These are the activations of a small neural network, seen along a few directions. Each row is one input.
Each table varies a few parts of the input and shows all the possible inputs, shuffled.
A made-up example of a description, with smaller parts first: one of 2 separate values, together with either a single point or one of 9 places along a line or (one of 4 places along a line, together with one of 5 places around a ring).
Shared parts are said once, and a part with two or three values counts as separate values.
In the rows, 128 means zero.

Other details of the inputs vary at random and push rows far along two fixed directions, the same in every table; ignore that.

A family of inputs:
r1: [145 103 121 115  90 163 142 128 147 119 117 127 133 131 116 149]
r2: [124  85 123 127  86 169 152 137 121 109 134 124 104 160 117 175]
r3: [122 160 150 126 167 103  91 118 161 138 128  84 125 113 115  81]
r4: [151 121 113 122 131 126 125 130 116 112 120 156 138 117 143 136]
r5: [101 181 148 148 160  83 116 116 118 148 132 122 125 114 137  90]
r6: [147 109 115 114 100 159 137 119 149 121 115 136 138 127 121 139]
r7: [104 170 134 150 162  81 118 134  87 140 138 146 124 122 152 110]
r8: [103 175 112 157 140  85 126 133  76 154 145 170 139 124 157 102]
r9: [111 175 133 143 147  96 119 113 133 139 136 135 141 115 135  83]
r10: [158  55 149 110 192 167 136 122 178 150 157  71 148 148  90 122]
r11: [121  99 150 120 140 156 104 119 185  97 147  54 100 154 100 106]
r12: [129  81 133 101 118 177 114 142 165 110 133  63 106 153  90 148]
r13: [156  79 104 103  92 182 134 133 147 103 126 128 134 142 114 154]
r14: [138 121 113 128 118 134 131 134 118 117 129 148 137 127 142 132]
r15: [109 167 130 145 165  84 100 129 109 143 143 129 135 117 143  82]
r16: [114 129 143 139 111 133 142 115 138 125 131 116 108 142 123 134]
r17: [105 181 145 148 153  79 127 124  98 151 125 145 124 113 145 113]
r18: [135 106 132 107 144 148  92 139 164 119 131  70 117 136 101 117]
r19: [122 106 138 127  93 143 157 130 120 123 116 136 104 139 123 180]
r20: [157  81 139  95 113 180 111 122 202 100 115  62 123 128  87 130]
r21: [139 132 170 138 228 104 128  94 173 174 158  89 154 117 110  67]
r22: [130 174 124 145 144  79 132 111  98 138 119 186 148  97 163 102]
r23: [130 101 145 120 104 148 144 129 138 117 113 114  99 140 116 175]
r24: [120 101 131 132 108 139 146 137 110 112 131 136 104 147 131 167]
r25: [104 186 132 148 147  78 123 122 103 159 131 151 138 111 147  92]
r26: [150  99  98 124  80 142 167 158  67 122 106 203 135 126 153 206]
r27: [114 180 134 148 153  75 120 117 108 145 125 154 142 104 149  93]
r28: [146 102 123 111  94 161 141 130 148 118 112 127 131 128 118 152]
r29: [134 111 102 120  64 146 179 149  77 143 101 194 135 132 140 206]
r30: [131 108 123 116 132 157 103 127 171 110 142  80 130 142 103 104]
r31: [113 120 104 138  85 140 165 153  66 143 130 174 123 149 142 181]
r32: [137 171 129 139 155  84 121 110 115 133 116 166 144  97 157  98]
r33: [131 112 120 118 132 149 111 133 151 114 133 100 130 135 114 118]
r34: [133 114 119 121 127 135 118 137 128 118 130 123 133 130 124 132]
r35: [101 174 145 147 154 104 113 111 142 142 143  97 123 125 121  79]
r36: [113 163 141 134 153 111  99 112 162 142 142  86 130 122 112  69]
r37: [151  87 115 112 105 161 130 140 136 105 122 127 130 131 122 155]
r38: [104 164 145 160 161  77 123 123  94 124 141 152 114 126 158 111]
r39: [145 114  94 126  95 135 156 139  83 123 118 199 144 127 156 166]
r40: [120 111 157 119 132 152 113 110 193 109 133  55 101 144  98 111]
r41: [120  98 104 121  74 157 169 160  73 136 122 166 119 152 133 204]
r42: [130 172 136 145 152  82 123 117 112 135 117 160 141  98 156 102]
r43: [137 112 101 126 100 129 152 155  72 130 110 185 133 129 149 188]
r44: [159  85 129  92 115 183 112 114 204 101 116  71 128 130  91 122]
r45: [114 131 118 131  82 131 172 145  76 152 112 174 122 136 138 187]
r46: [117 182 137 147 158  72 119 120 106 144 121 157 140 101 151  99]
r47: [133 162 124 142 168  88 103 112 121 119 138 148 147 105 154  74]
r48: [126 125 114 125  83 127 162 149  76 154 106 180 129 125 137 186]
r49: [152  74 124 101 114 192 105 128 195  92 135  63 126 146  91 119]
r50: [113 152 139 130 177 112  75 120 172 128 154  64 128 127 114  53]
Each input here is: one of 2 separate values, together with either a single point or (one of 4 places along a line, together with one of 6 places along a line).
The inputs of r19 and r24 match in every part but the choice among 2 separate values. If r40 is changed in the same way as r19 into r24, which row does it become?
Answer: r11
The inputs of r44 and r39 match in every part but the choice among 2 separate values. If r21 is changed in the same way as r44 into r39, which row does it become?
Answer: r10
Change only the place on the line of 4 in r34. List by row number the other rows that result.
Answer: r30, r33, r43
A walk changes only the place on the line of 4. It starts at r35 and steps to r45. List the rest of the walk in order.
Answer: r5, r17

A family of inputs:
r51: [128  66 111 111  72 184 153 160 110 114 126 125 104 165 112 205]
r52: [166  66 113  94  80 184 160 140 137 125 102 140 135 132 109 197]
r53: [106 142 120 148 107 108 162 144  63 148 127 181 121 137 152 168]
r54: [130  82 136 107  90 174 153 139 143 132 115 101 106 150  96 186]
r55: [ 94 196 151 165 165  60 133 112  94 162 137 155 127 113 153  93]
r56: [103 155 156 140 179 108  87 113 167 123 154  62 113 133 114  62]
r57: [ 93 189 157 157 194  72  92 107 142 141 154  93 122 120 134  48]
r58: [163  65 105  97  97 185 133 143 145 105 120 121 134 140 112 167]
r59: [153 110 146 105 164 151  91 106 214 113 132  54 136 120  94  78]
r60: [137 152 115 142 119  95 166 126  70 156 111 214 153 105 164 153]
r61: [124 186 130 155 172  66 123 110 101 149 134 176 157  95 164  77]
r62: [156  91 139  97 168 170  69 112 232  91 142  24 131 131  83  67]
r63: [120 109 144 118 124 151 128 128 155 129 130  83 110 144 100 137]
r64: [109 132 135 117  83 150 105 130 162  97 114  80  92 139 106 131]
r65: [133 158 109 147 138  91 140 129  75 140 128 200 154 108 169 122]
r66: [125 187 144 147 209  71  79  96 159 132 149 108 153  97 142  22]
r67: [133 150 104 146 139  96 132 132  80 130 134 191 151 114 168 118]
r68: [128  67 113 109  72 183 156 158 111 117 123 124 104 163 110 206]
r69: [126 101 166 105 155 167  90 112 227 113 140   6 102 146  69  91]
r70: [147 126  88 115  46 143 153 143  87 107  87 202 134 114 153 187]
r71: [141 131 103 135 112 115 156 137  76 139 118 201 151 116 159 156]
r72: [158  85 115 105 105 166 141 135 141 121 115 131 138 129 116 161]
r73: [ 90 197 144 169 166  58 128 119  84 156 143 159 128 117 160  90]
r74: [109 128 125 139 117 123 140 141  97 133 135 142 116 143 134 150]
The inputs of r62 and r74 match in every part but one. If r66 is changed in the same way as r62 into r74, which row does it become?
Answer: r57
What is each input in this table made of?
Answer: one of 2 separate values, together with either a single point or one of 11 places along a line

A family of inputs:
r75: [122 170 136 135 126  96 119 116 126 119 117 145 129 113 143 103]
r76: [143  98 136 109 138 154 103 129 168  94 141  84 123 146 109 108]
r77: [141 144 143 133 162 100 136 115 126 141 132 150 150 114 140 105]
r78: [134 104 105 122  61 151 160 152  86 110 110 178 120 142 141 196]
r79: [143 122 125 124 147 129 133 122 135 147 127 131 150 116 124 121]
r80: [130 101  95 120  73 160 141 151 101 118 112 151 119 134 132 182]
r81: [137 106 120 104  92 168 118 131 164 113 111  95 118 130 103 143]
r82: [ 94 122 156 129 148 145 109 128 171 138 146  37  93 152  88 115]
r83: [125 164 127 141 147  98 125 116 119 151 124 149 143 102 144 104]
r84: [134 160 142 133 143  96 128 113 128 135 120 148 140 109 140 104]
r85: [121 141 112 141 146 114 115 132 109 127 144 138 136 127 144 106]
r86: [158  68 128 101 123 174 131 133 161 108 130 100 129 145 104 151]
r87: [127 145 126 140 178 106 105 117 135 137 147 119 145 115 135  80]
r88: [ 84 148 142 159 108 102 171 138  63 155 131 167  98 147 145 175]
The inputs of r82 and r88 match in every part but one. If r81 is changed in the same way as r82 into r88, which row does it become?
Answer: r75
What is each input in this table made of?
Answer: one of 2 separate values, together with either a single point or one of 6 places around a ring

A family of inputs:
r89: [132 137 121 136 103 113 161 134  84 142 109 187 135 116 150 167]
r90: [136 107 121 111 104 153 130 142 134 126 117 116 126 132 114 154]
r91: [154  77 127 102 111 176 127 128 169 101 121  96 121 139 103 150]
r92: [121 129 119 131 122 125 129 138 106 126 130 140 122 134 137 139]
r93: [108 151 127 151 125 102 140 132  89 134 134 162 124 129 151 132]
r94: [112 141 130 134 111 123 140 129 113 139 124 136 118 133 129 140]
r95: [110 134 133 134 104 125 145 135 106 141 121 138 112 135 127 154]
r96: [133 106 138 107 122 165 110 121 187 115 129  64 118 138  92 114]
r97: [123 137 137 131 119 118 140 127 118 134 115 141 121 123 132 145]
r98: [134 107 138 112 149 152  89 127 183 104 139  58 119 136 100  97]
r99: [130 106 124 127  95 140 156 140  99 122 115 159 115 136 137 184]
r100: [135 128 111 122 113 131 134 137 110 136 120 152 140 123 134 141]
r101: [143 133 130 130 158 117 109 113 149 116 135 123 142 115 134  90]
r102: [133 139 109 137 133 110 129 134  94 131 132 169 146 119 153 123]
r103: [123 154 118 140 123 107 139 125 103 142 127 166 143 116 147 120]
r104: [107 186 141 145 174  81  94 113 135 139 139 112 132 112 137  62]
r105: [131 133 116 123 118 128 131 135 114 136 122 144 136 123 132 135]
r106: [117 176 163 156 222  66 111  97 140 156 154 116 146 107 140  50]
r107: [127 108 130 118  96 155 140 136 137 127 119 113 117 138 111 157]
r108: [132 153 128 128 163 110  95 118 152 131 137 109 146 110 128  72]
r109: [154 107 136 105 144 152 103 113 193 114 126  78 136 120 102  98]
r110: [140  95 115 117 105 160 135 135 136 114 129 125 129 140 120 149]
r111: [143 126 120 124 115 128 143 125 119 133 114 158 140 117 135 143]
r112: [131 125 114 128 124 129 128 137 110 124 130 145 132 130 138 135]
r113: [123 101 127 121 101 157 137 135 133 117 128 112 107 150 114 158]
r114: [124  86 137 111 103 172 125 137 158 110 129  78  98 155  97 156]
r115: [120 108 154 126 165 146 118 119 173 142 153  60 119 148  94 104]
r116: [123 130 124 135 128 128 126 126 128 120 136 128 128 133 131 119]
r117: [128 130 130 134 126 121 137 125 116 121 124 145 123 128 139 138]
r118: [133 127 135 132 136 122 127 124 131 117 127 130 127 124 134 126]
r119: [104 180 142 156 178  82  97 107 137 126 152 114 131 118 143  54]
r120: [112 165 145 149 205  81 108 118 125 159 158 113 144 120 135  66]
r121: [110 149 124 144 131 101 130 139  88 133 131 155 121 129 148 134]
r122: [146  86 131 100  95 174 139 131 159 117 109 103 115 138 101 168]
r123: [146 116 138 109 136 147 112 114 179 117 122  89 128 122 106 111]
r124: [121 142 110 138  93 118 163 137  76 146 117 190 137 125 149 163]
r125: [132 127 101 135 107 121 148 145  74 133 124 188 140 127 154 159]
r126: [128 107 126 111 102 153 131 143 134 126 116 109 114 139 110 160]
r127: [134 144 121 142 137 104 136 122 101 127 127 172 142 115 155 123]
What is each input in this table made of?
Answer: one of 3 separate values, together with either a single point or (one of 2 separate values, together with one of 6 places along a line)
The inputs of r114 and r121 match in every part but the choice among 3 separate values. If r113 is changed in the same way as r114 into r121, which row does it become?
Answer: r92
Change only the choice among 2 separate values in r116. List by row number the other rows that result.
Answer: r124
Which other rows agree with r89 in the choice among 3 separate values? List them by row number.
Answer: r91, r97, r99, r101, r106, r109, r111, r117, r118, r122, r123, r127
Change only the choice among 2 separate values in r92. List by row number the other rows that result.
Answer: r104

A family of inputs:
r128: [130 176 154 156 206  63  81 103 151 109 143 118 144  92 155  39]
r129: [125  71 124 113 113 175 137 149 127 113 138  98  99 169 107 177]
r130: [122 135 116 159 125 108 149 126  87 119 144 184 138 130 163 128]
r131: [102 189 127 155 188  84  87 108 140 143 167 109 152 119 139  25]
r132: [119  87 142 118 127 164 113 148 166 126 144  55 116 151  88 132]
r133: [125 150 110 140 133 110 149 112  89 135 134 186 133 132 157 128]
r134: [144 105 105 103 131 156  97 148 147 122 134  95 143 130 111 116]
r135: [146 101 117 115 128 148  99 147 154 115 133  95 146 122 113 115]
r136: [147 106 148 122 125 149 140 100 175 108 120 111 124 126 114 128]
r137: [136  83 144 104 113 169 150 128 145 126 115 101  96 153 101 183]
r138: [141 157 112 124 126 103 139 132  90 158 107 182 153 102 149 137]
r139: [ 99 166 163 169 179  67 125 115 110 135 146 134 118 119 153  93]
r140: [102 159 118 137 133 103 146 139  72 175 131 161 128 133 138 143]
r141: [166  89 146 100 136 156 113 116 189  96 108  87 124 118 105 133]
r142: [110 192 159 175 199  58 103  86 145 120 157 131 142 102 159  29]
r143: [143 149 120 131 114  99 150 135  90 153  99 189 156  95 150 151]
r144: [119 150 142 139 199 118  73  94 192  99 172  61 128 135 121  24]
r145: [102 135 140 127 171 130  88 133 163 140 160  48 119 146  99  77]
r146: [103 148 139 154 124  95 155 143  82 163 131 160 132 123 144 148]
r147: [109 148 133 120  84 154  90 112 193  79 121  65  95 137 104  93]
r148: [ 80 162 140 134  81 122 112 140 120 108 115  98  75 143 120 143]
r149: [161 107 131 100 142 147 112 116 164 107 111 108 126 120 117 127]
r150: [118  95 146 135 142 142 120 136 143 108 148  85 104 152 114 135]
r151: [111 161 127 158 151  99 115 121 128 138 156 131 151 119 141  69]
r152: [150  93 111 108 142 156 100 137 147  93 136 105 128 138 123 122]
r153: [134 156  98 123 131 105 128 139  80 156 118 179 152 111 149 129]
r154: [155 104 117  98 145 151 103 124 155 105 122 107 126 130 118 123]
r155: [160  63 114 108 107 173 122 148 143  87 125 116 127 138 120 164]
r156: [142  67 158 104 110 177 148 127 171 113 112  79  95 148  89 185]
r157: [110 151 136 133 127 110 153 133  94 174 120 149 124 127 128 151]
r158: [127 133  86 116  20 139 144 165  65  99  78 199 109 122 154 211]
r159: [149  93 118  97  86 183 151 122 160 140 113 113 134 137  96 158]
r160: [109 154 144 145 122  95 163 133  87 171 115 164 131 117 138 156]
r161: [144  86 100  92  84 191 147 133 144 138 121 118 133 148  97 163]
r162: [123 143 121 152 101 112 164 132  91 149 128 186 153 116 149 141]
r163: [137 124 113 132  69 134 192 132  83 158 103 206 147 118 143 191]
r164: [148 114 121 120 113 132 128 145 126 131 114 138 150 109 128 143]
r165: [130 153 124 143 128 106 158 105  97 138 122 189 134 121 156 132]
r166: [112 137 127 134 140 113 146 130  84 144 131 155 110 145 140 153]
The inputs of r147 and r158 match in every part but one. If r151 is changed in the same way as r147 into r158, which row does it become?
Answer: r135
What is each input in this table made of?
Answer: one of 3 separate values, together with either a single point or (one of 2 separate values, together with one of 6 places around a ring)
Which other rows agree with r166 in the choice among 3 separate values? List them by row number.
Answer: r129, r132, r137, r139, r140, r145, r146, r148, r150, r156, r157, r160
Change only the choice among 2 separate values in r154. List by row number the other rows that result.
Answer: r153
Change only the choice among 2 separate values in r163. List by row number the other rows that result.
Answer: r136
A walk changes only the place on the ring of 6. It starts at r130 and steps to r142. List the rest of the walk in order.
Answer: r136, r165, r133, r144
